Each row below is a small network's average activation on inputs in which a field has the value named, seen along a few directions.
Values that are neighbours, or in one group, have similar rows; names and order tell nothing.
(in the rows, 128 means zero)

Field Zubef:
s3: 169 136  32 140 104 163 157 136 108 129  59 165
s1:  83 135 138 198 110 140 170  71 111 106 216  78
s5:  90 121 223 120 147 100 102 110 143 134 204  95
s4: 173  98 120  93 134 106 105 147 129 183  23 169
s6: 137 178  46 169 107 190 175 134 114  83 160 126
s2: 117 101 209  48 166  69  60 169 162 133 106 135
Zubef is arranged as a ring.
- List every value one step from s5, in the order listed. => s1, s2

Field Vese:
h5: 104 134  84 179  61 160 180 120 115  91 110  99
h6: 135 112 221 113 145  70 109  98 146 166 135 131
h20: 138  69 145  91 141 103  86 100 156 191  91 152
h12: 138 153  50 133 110 125 150 144  96 127  55 147
h7: 175 143  64 138 122 149 149 136 124 165  94 131
h24:  82 138 133 185 159 137 130  82 141 135 205  91
h9: 135 130  73 196 147 160 184 105 103 118 129  62
h10: 152 141  68 124  85 169 147 155 128 120 108 173
h11: 153 109 154  81 175 118 100 165 108 133  78 188
h25: 133  93 124  77 111  85  80 116 133 175  82 133
h21: 118 127  74 122 112 121 171 137 105 117  86 160
h4: 152 185  70 171 171 169 143 135 100  73 150  85
h19: 118 150 144 139  96 142 111 127 128  91 189 101
h1: 119 155  93 121  83 185 169 124 127  64 141  97
h14: 127 164  60 198 116 172 159 165 133  82 157 101
h8:  97 134 145 160 139 132 144  90 116 107 193 111
h13: 122 112 237  98 159 108 125 146 149 172 119  96
h17: 146 138  49 146 126 130 135 146 128  91  76 177
h15: 110 133 141  40 162 113  77 153 130 163  88 175
h16: 131 133 206  86 144  95  71 137 167 136 156 140
h3: 116 136 153 155 109 142 154 127 142 117 204 117
h23: 139  81 220 131 103  80 103 139 157 197 147 133
h18: 152  87 138  97 131 116 104 128 115 165  75 166
h2: 118  82 187  67 140  88  69 128 162  95 161 132
h22:  88 162 167 153 153 131 150  97  90 108 169 100
Vese is arranged as 5 separate groups.
- Which other values are in the same group as h20? Give them in the order they are listed. => h11, h25, h15, h18
- Which other values are in the same group as h23? Give them in the order they are listed. => h6, h13, h16, h2
- Which other values are in the same group as h4? Give them in the order they are listed. => h5, h9, h1, h14
- Which other values are in the same group as h10? Give them in the order they are listed. => h12, h7, h21, h17

Field Kor:
d6: 148  94  69  78 113 114 107 150 128  98  44 178
d2: 167 160  36 207 104 183 199 109  93 165  87 129
d3:  98 121 166 142 112 136 127  76 120 119 220 118
d4: 106 188  75 179 125 173 178 146 125  61 188  88
d5: 104  96 218 123 153  75 104 112 138 172 130  99
d1: 146 108 204  38 161  88  54 176 163 153 100 157
Kor is arranged as a ring.
- List every value one step from d1, in the order listed. => d6, d5
